A small network was shown many inputs. Here are its activations along a few directions, one row for each input.
Each table varies a few parts of the input and shows all the possible inputs, shuffled.
A made-up example of a description, with smaller parts first: one of 3 separate values, together with either a single point or one of 9 places around a ring or (one of 6 places along a line, together with one of 8 places around a ring).
Shared parts are said once, and a part with two or three values counts as separate values.
In the rows, zero is written as 128.

Other details of the inputs vary at random and push rows far along two fixed directions, the same in every table; ignore that.

Rows:
R1: [147 124 103 153 146  89 109 165 132 112 145  91]
R2: [116 104 133 146 156 116  94 147 151 140 156 114]
R3: [145 137 147  98 114 164 129 118 111 138 128 157]
R4: [115 106 119 141 147 102 108 141 136 141 148 126]
R5: [108 118 157  96 135 164 110 102 170 163 127 134]
R6: [108 121 170 100 136 175 135  82 142 156 113 152]
R7: [131 135 137 114 111 144 156 124 127 121 109 140]
R8: [131 112 118 142 147  99 121 167 148 134 136 115]
R9: [118 122 121 132 103 126 138 125 111 122 129 135]
R10: [126 138 165  99 143 177 136 100 153 141  99 144]
R11: [106  82 134 130 160 120  96 156 178 170 152 120]
R12: [114  93 140 116 161 123 109 177 187 163 138 112]
R13: [ 95  97 133 109 156 126  92 155 173 172 150 112]
R14: [117 105 126 140 147 108 112 137 140 140 150 130]
R15: [122 144 134 112 103 158 133  87 125 132 114 138]
R16: [108  96 114 138 136 100 103 167 142 148 147 112]
R17: [131 139 134 117 108 158 134  78 109 118 113 136]
R18: [134 159 110 151  90 125 159  90  57  94 109 141]
R19: [121 120 172 101 158 163 135 116 168 157 114 138]
R20: [132 119 158 100 154 156 119 117 171 145 122 123]
R21: [121 108 119 161 147  89 109 154 125 129 160 110]
R22: [131 119 131 127 152 112 106 161 173 141 145 105]
R23: [117 104 134 120 152 128  92 128 154 151 140 111]
R24: [114 127 154  85 142 166 132 125 172 157 115 133]
R25: [128 141 133 109 123 146 145 128 138 125 122 129]
R26: [135 149 120 122  97 134 161 122  99 109  98 139]
R27: [116 144 145  98 108 169 130  78 129 143 102 145]
R28: [115 111 161  97 144 167 109  92 161 155 127 133]
R29: [120  92 161  99 188 144  88 150 212 175 139 105]
R30: [141 126 149 100 127 151 115 133 123 146 137 150]
R31: [120  95 156 124 191 127  90 172 202 162 151 107]
R32: [158 138  83 194 132  57 121 184  96  75 159  93]
R33: [125 135 167  99 141 173 149  98 148 146  99 146]
R34: [137 119 107 150 138  96 128 167 134 126 133 114]
R35: [169 171  94 144  71 114 150 124  32  78 127 147]
R36: [133 127  71 181  96  61 129 167  72  88 153 107]
R37: [121  97 139 124 179 120 108 165 189 161 143 118]
R38: [146 131  92 181 139  61 127 181 104  97 153  94]
R39: [108 125 148  98 103 169 145  91 124 144 103 155]
R40: [147 175  85 159  63 107 153  95  49  71 118 128]
R41: [129 160  95 140  78 117 152 107  64  89 124 132]
R42: [115 115 130 141 143 111 115 132 125 138 141 122]
R43: [135 142  98 156  87 109 151 110  71  96 120 140]
R44: [134 138 139 112 116 157 159 105 129 128  97 149]
R45: [143 159 120 125 106 128 144 115 114 107 110 126]
R46: [134 103 117 166 172  72 105 195 154 130 167  91]
R47: [116  98 109 152 130  86 107 172 132 131 159 111]
R48: [136 151 145 104 116 161 145 100 143 126 106 137]
R49: [116 128 136 116 124 148 135  93 119 140 111 153]
R50: [133 120 157  86 137 170 111 127 142 165 129 152]
R51: [131 129  97 144 136  90 121 180 132 119 146  98]
R52: [128 125 155 102 131 164 149 109 153 144 103 150]
R53: [129 144 120 131 101 129 130 103 110 115 128 131]
R54: [111 100 106 146 146  85  93 181 150 139 176  97]
R55: [126 129 115 127 136 106 123 163 139 125 139 109]
R56: [164 132  77 188 129  53 117 181 101  75 165  82]
R57: [134 137 145 112 132 153 153 104 137 128 109 151]
R58: [127  93 131 137 167 101 108 180 178 151 150 112]
R59: [110 112 120 128 132 120 112 147 143 139 155 115]
R60: [100 121 150  89 127 171 125 103 152 160 121 140]
R61: [156 148  83 187 123  66 128 170  85  74 146  98]
R62: [117 137 154 110 121 174 132  77 123 134 106 151]
R63: [111 113 152 107 125 157 132  98 141 152 116 154]
R64: [118 134 144 122 119 155 144  88 111 134 112 146]
R65: [129 140 129 142 116 131 129 103  99 108 126 137]
R66: [152 174 114 144  99 132 161 104  74  81  97 136]
R67: [138 134 132 128 134 126 145 125 128 119 120 140]
R68: [146 128  88 174 138  64 127 176 110  99 149 107]
R69: [143 164 129 114 101 155 155  97 118 111 100 136]
R70: [110 125 152  97 115 173 141  80 130 154  96 161]
R71: [132 124 122 137 124 119 114 114 116 115 140 119]
R72: [140 154 114 131  90 123 164 122  86  96 102 138]
R73: [112 138 160 100 126 178 127  74 126 144  98 153]
R74: [125 140 126 128 107 147 151  84  99 119 112 156]
R75: [102  72 140 132 187 109  81 167 197 178 171 115]
R76: [120 117 131 130 118 138 135 112 127 135 128 143]
R77: [115 113 132 139 149 116  97 136 138 138 143 118]
R78: [143 154 101 141 103 106 152 143  97  90 131 119]
R79: [146 170 122 136 100 136 172  98  76  94  94 140]
R80: [143 146 143  92 109 167 131 108  98 139 111 160]
R81: [141 149 107 143  95 121 135  92  75  92 121 127]
R82: [133 153 140 102 119 156 140 104 138 132  99 133]
R83: [138 123 103 155 148  87 124 168 131 120 141 112]
R84: [160 163 100 149 100 108 149 114  76  74 116 117]
R85: [132 127 125 128 120 118 142 148 127 118 123 128]
Description of these inputs: one of 5 places around a ring, together with either a single point or (one of 2 separate values, together with one of 8 places around a ring).
Changing only the place on the ring of 5 turns R44 into R34. The same change can be made to R62. Which row results?
> R73
Changing only the place on the ring of 5 turns R66 into R10. The same change can be made to R49. Which row results?
> R74
Changing only the place on the ring of 5 turns R72 into R85. The same change can be made to R42. Which row results?
> R21
Which other rows does R28 become when the choice among 2 separate values takes its other values? List them by row number.
> R20
Start at R41 and move only the place on the ring of 8, one step at a time. The first step leads to R40. Which rows follow, in order?
> R81, R77, R42, R4, R43, R36
Which other rows does R17 become when the choice among 2 separate values takes its other values? List them by row number.
> R29
Which other rows does R56 become when the place on the ring of 8 takes its other values? List them by row number.
> R22, R32, R46, R58, R67, R78, R85

Rows:
R86: [108 117 120 167 143 101 106 119 130 141 158 116]
R87: [122 117 126 131 143 111  97 157 109 131 162 126]
R88: [166 180 109 127  69 138 174 119  73  90  84 139]
R89: [113  81 205  78 219 186  89 122 240 193 122 113]
R90: [120 158 203  30 118 227 165  83 157 165  75 166]
R91: [113  98  97 129 121 101 118 145 132 143 150 119]
R92: [148 136 131 126 159 112 120 177 132 116 142 117]
R93: [122 139 107 144 151 106 130 153 157 124 131 104]
R94: [147 130 124 129 130 114 116 158 155 114 138  85]
R95: [101 110 112 128 124 110 119 163 119 140 154 113]
R96: [146 108 118 153 120 135 149 181 163 120 169 140]
R97: [142 149 114 131 135 113 115 160 154 128 144  96]
R98: [134 169 113 121  57 139 161 104  44  96 122 144]
R99: [157 116 120 142 165 106 132 153 140 125 139 119]
R100: [101 100 109 148 131 107 107 132 134 125 144 103]
R101: [133 136 126 162 159 102 129 140 153 127 138 107]
R102: [156 172 141 123 116 158 181 100  72  91  97 149]
R103: [128 120 110 142 143 105 135 175 147 131 112 116]
R104: [126 129 118 122 139 111 142 183 141 126 136 104]
R105: [107 105 134 153 141 102 120 147 114 140 158 123]
R106: [ 85  71 185  60 166 179  68 140 219 234 128 137]
R107: [122 138 122 153 151  98 125 146 158 118 136 113]
R108: [ 93  57 189  73 202 174  80 112 215 223 142 147]
R109: [107 141 204  66 130 211 160  44 175 140  62 164]
R110: [103 100 104 147 128 104 112 155 125 145 130 126]
R111: [102 122  98 141 126 110 103 136 135 141 154 104]
R112: [139 172 106 157  92 143 149  59  47  91 120 146]
R113: [132 116 121 142 146  89 139 156 155 121 132 127]
R114: [117 130 107 136 119 111  92 139 132 143 164 106]
R115: [135 106 111 133 140 102  97 139 122 134 158 133]
R116: [129 109 121 142 140 113  82 128 125 118 157 108]
R117: [151 149 120 133 144 114 105 158 149 122 146 105]
R118: [101  99 124 157 131  99 102 124 136 119 149 112]
R119: [104 129 198  28 143 227 172  55 194 183  55 186]
R120: [ 95 107 128 145 133  98 117 152 120 132 155 130]
R121: [151 170 100 131  76 136 184 117  77  88  76 138]
R122: [124 118 128 125 125 112  96 164 111 136 166 122]
R123: [124 129 112 144 145 111  82 130 125 132 163 119]
R124: [ 95 108 114 136 133 106 122 160 118 138 150 122]
R125: [145 152 114 156  87 144 149  58  45  75 115 135]
R126: [119 108 128 146 151 115 109 150 105 136 162 121]
R127: [162 126 119 122 139 104 119 167 146 125 143 120]
R128: [171 177 105 116  71 131 183 106  80  86 100 143]
R129: [106 125 184  34 103 218 139  44 153 187  90 182]
R130: [155 129 127 137 157 114 106 149 148 103 136  98]
R131: [136 151 196  49 137 226 147  66 154 160  52 184]
R132: [115  97 123 164 135 100 111 141 121 147 138 127]
R133: [130 160 209  31 125 229 156  78 150 157  75 177]
R134: [107  97 100 139 130  96 121 143 132 141 146 128]
R135: [160 126 117 127 157 103 120 160 144 120 139 124]
R136: [109 140 196  67 127 206 164  68 164 159  50 184]
R137: [126 130 114 138 127 112  81 137 127 137 166 115]
R138: [169 201 110 136  99 142 161  84  72  70  99 142]
R139: [137 152 199  43 120 228 146  73 156 165  56 181]
R140: [140 116 130 159 151 101 134 162 144 132 119 118]
R141: [125 145 106 146  72 114 168  75  63  89 112 166]
R142: [150 163 114 134  60 142 137  70  51  73 118 136]
R143: [138 132 139 136 180 134 114 135 162 141 137 111]
R144: [141 161 107 133  53 140 146  74  58  81 116 126]
R145: [133 122 114 134 137 112 128 155 157 112 130  85]
R146: [127 100 117 156 146 113 100 145 111 144 142 125]
R147: [144 113 126 150 153  93 143 150 150 129 134 121]
R148: [ 96 119 115 159 136  98 101 125 136 133 155 122]
R149: [141 138 102 157  47 161 178  99  70  88 144 179]
R150: [107 101 107 139 121 112 104 134 135 127 148  94]
R151: [152 119 124 152 162 114 123 164 133 129 123 116]
R152: [ 97 120 100 150 135 105 107 133 135 139 150 114]
R153: [139 117 136 160 154 103 129 140 153 112 132  96]
R154: [156 130 130 131 139 114 105 156 150 108 140  94]
R155: [151 162 108 134  59 138 141  95  43  97 104 158]
R156: [130 109 115 142 138 110  88 152 115 139 143 131]
R157: [146 192  97 132  82 139 180  93  84  81  95 127]
R158: [145 171 108 140  87 134 183  91  86  65  85 125]
R159: [120 127 121 131 148 106 145 180 141 124 131 113]
R160: [137 106 113 127 122 102  96 146 125 139 162 129]
R161: [132 124 140 148 156 102 143 167 137 126 139 115]
R162: [113  97 129 165 138 103 106 118 130 127 152 105]
R163: [138 143 110 154  78 118 173  68  56  96 114 160]
R164: [120 126 135 139 148  98 139 173 142 118 136 121]
R165: [138 118 104 124 137 101 141 166 154 129 132 110]
R166: [ 72  64 174  66 171 176  81 137 219 229 119 136]
R167: [121 148 109 155  70 122 158  88  56  94  97 163]
Describe the family of inputs behind these rows.
> one of 2 separate values, together with either a single point or (one of 5 separate values, together with one of 8 places around a ring)
Changing only the choice among 2 separate values turns R98 into R90. The same change can be made to R115. Which row results?
> R135
Changing only the choice among 2 separate values turns R133 into R122. The same change can be made to R157. Which row results?
> R111
Changing only the choice among 2 separate values turns R126 into R102. The same change can be made to R87. Which row results?
> R92
Which other rows does R89 become when the choice among 2 separate values takes its other values? List them by row number.
> R125
Which other rows does R158 become when the choice among 5 separate values takes its other values? List them by row number.
> R93, R103, R119, R159
Which other rows does R98 become when the choice among 5 separate values takes its other values? List them by row number.
> R106, R114, R129, R144

Rows:
R168: [100 124 117 140 155 109  93 127 149 176 140 117]
R169: [156 114  89 148 145  51 117 210 172 122 148  94]
R170: [ 95 116 157 136 164 106 102 140 151 128 146 112]
R171: [156 130 161 140 184 132  94 155 191 138 136 109]
R172: [128 118 189  59 195 200  96  96 210 192  73 152]
R173: [101  86 218  75 164 187  95  60 177 186 120 158]
R174: [177 170 101 125 103 137 171 121  81  93  79 164]
R175: [173 183 132 120 112 177 162  65 118  84  92 143]
R176: [161 132  71 201  82  98 128 103  62  62 160 114]
R177: [ 82 107 184  66 148 212 133 105 209 177 116 165]
R178: [189 161  67 156  94  80 169 156  98  54 133 115]
R179: [ 88 105 124 118 123 103 125 164 172 145 130 122]
R180: [142 172 161 136 102 180 173  78  93  98  88 132]
R181: [131  95 121 114  97 139 135 107 134 127 141 145]
R182: [101 125 142  77 122 148  60 179 150 158 161 106]
R183: [142 154  80 175  85  72 160 135  77  71 116  78]
R184: [189 202 115  84  70 152 122 127  68  87 113 129]
R185: [ 87 115 127 140 146 111  95 145 161 155 119 111]
R186: [149 108 101 148 167  71 102 218 182 156 141 104]
R187: [117  99  87 143 151  77 109 181 165 143 195 102]
R188: [111 150 139 102  96 157 177  94  69  99  85 175]
R189: [137 121 140 109  87 158 162  73  56 113  98 184]
R190: [ 69 100 202  61 183 191 102  88 178 178  94 150]
R191: [111 162 126 110  82 163 163  54 105  81  95 137]
R192: [128  92 153 161 147 130  81 126 151 145 159 120]
R193: [127 120 129 116 132 148 153 149 122 144  99 136]
R194: [156 115 132 117 168 138 123 170 199 142 145 126]
R195: [ 75 101 180  60 157 201 121 116 189 194  87 176]
R196: [125 114 145 107 142 138 159 146 111 134 110 131]
R197: [120 117 122 183 177  88  78 169 155 146 193  94]
R198: [123 156  70 177  71  78 160 158  66  86 115 133]
R199: [150 159 112 137  84 157 197 114  87  86 112 135]
R200: [185 155  84 157 118  75 162 165  60  65 120 131]
R201: [153 121  94 159 159  50  94 185 174 115 145  71]
R202: [111  81 128 134 127 103  86 116 160 151 141 108]
R203: [115  77 123 124 113 104 110 143 159 157 143 131]
R204: [ 79 118 214  87 166 208 104  90 204 177 106 149]
R205: [120 113  78 166 155  67  92 154 148 121 194  77]
R206: [154 135 144 113 172 125 116 124 131 119 105 124]
R207: [109 116  83 167 145  51  91 158 145 137 175  81]
R208: [135 168 166 117 110 157 178  69  80  95  89 133]
R209: [110  85 209  84 141 207 114  95 188 194 122 180]
R210: [133 135 124 121  60 157 162  73  76 133  84 182]
R211: [113 119 144 126 159 105 125 149 139 154 169 140]
R212: [135 132 155 134 126 152 161 151 135 129 122 129]
R213: [130 127 221  59 198 184 110  91 210 174  99 146]
R214: [102 106 218  57 168 190 151 117 188 186 105 150]
R215: [ 84 112 208  78 151 206 128 117 202 181 110 170]
R216: [128  97 111 164 178  70 104 190 118 118 152  69]
R217: [122 168 109 151  88 151 157  79  88  71 115 133]
R218: [ 99 139 179  19 134 212  69 105 161 210 144 146]
R219: [ 63 109 190  60 145 182 110  77 212 183  87 137]
R220: [122  92 108 162 182  89  89 195 151 146 143  74]
R221: [104 105  90 176 160  76  80 185 132 122 148  95]
R222: [151 170  86 193  90  91 161 145  57  83 162 139]
R223: [121 106  92 160 159  94 108 183 160 147 201 112]
R224: [145 133 126 123  69 179 168  64  88 106 117 178]
R225: [118 114  80 177 170  72  78 168 121 143 169 100]
R226: [143 125 104 123 121  97  74 226 117 130 182  60]
R227: [172 177 156 102 108 149 186  95  97  92  90 171]
R228: [105 124 122 109 106 138 150 127 147 114 127 136]
R229: [129 157 131 101  69 152 200  95 100 111  74 141]
R230: [143 127 129 130 170 109  95 153 181 157 110 106]
R231: [143 160 111 131  88 143 177  82  91  74 102 104]
R232: [115 115  78 168 140  61 109 191 131 160 168 115]
R233: [106 102  91 145 141  60 107 185 162 159 177 106]
R234: [159 128 100 181  80  74 153 133  43  72 155 143]
R235: [135 168 113 146  88 134 169  95  74 105  75 117]
R236: [168 147 149 131 140 141 144 153 153 120 121 144]
R237: [121 108  76 165 155  72 102 194 122 150 171 122]
R238: [147 126 102 142  75 140 151  97  54 109 103 175]
R239: [128 100 111 169 173 101 102 184 172 128 173  62]
R240: [130 121 127 107 116 143 167 136 145 122 122 115]
R241: [134 127 144 119 101 159 138  44  56 106  94 163]
R242: [145 133 105 153  87 140 128  69  52 102  98 154]
R243: [187 168  70 167 108  79 145 131  99  45 131  91]
R244: [145 132 104 139  71 137 143  53  81  80 122 133]
R245: [106 121 154 131 181 108  95 123 150 156 168 117]
R246: [124 159 130 102 105 153 175  77  59 121 106 180]
R247: [104 100 130 153 159  71 112 202 150 126 173 112]
R248: [119  96 106 154 150  80 120 215 158 161 141  90]
R249: [130 141 129 132  74 158 139  44  76 126  80 161]
R250: [136 176 100 151  99 149 154  61  78  93 137 138]
R251: [158 153 113 100  39 156 103 102  38 105 139 140]
R252: [111 132 133 120 158 128 115  97 102 140 133 135]
Changing only one part turns R215 into R222. The same change can be made to R179. Which row results?
> R233
Changing only one part turns R227 into R211. The same change can be made to R178. Which row results?
> R187
Changing only one part turns R205 into R231. The same change can be made to R232. Which row results?
> R248
Describe the family of inputs behind these rows.
> one of 5 places along a line, together with either a single point or (one of 2 separate values, together with one of 8 places around a ring)
Which other rows does R239 become when the place on the line of 5 takes its other values? List them by row number.
> R175, R176, R217, R250
Which other rows does R222 become when the choice among 2 separate values takes its other values? List them by row number.
> R197
Which other rows does R213 become when the choice among 2 separate values takes its other values? List them by row number.
> R227
Which other rows does R210 become when the place on the ring of 8 takes its other values? List them by row number.
> R181, R189, R203, R209, R224, R234, R238
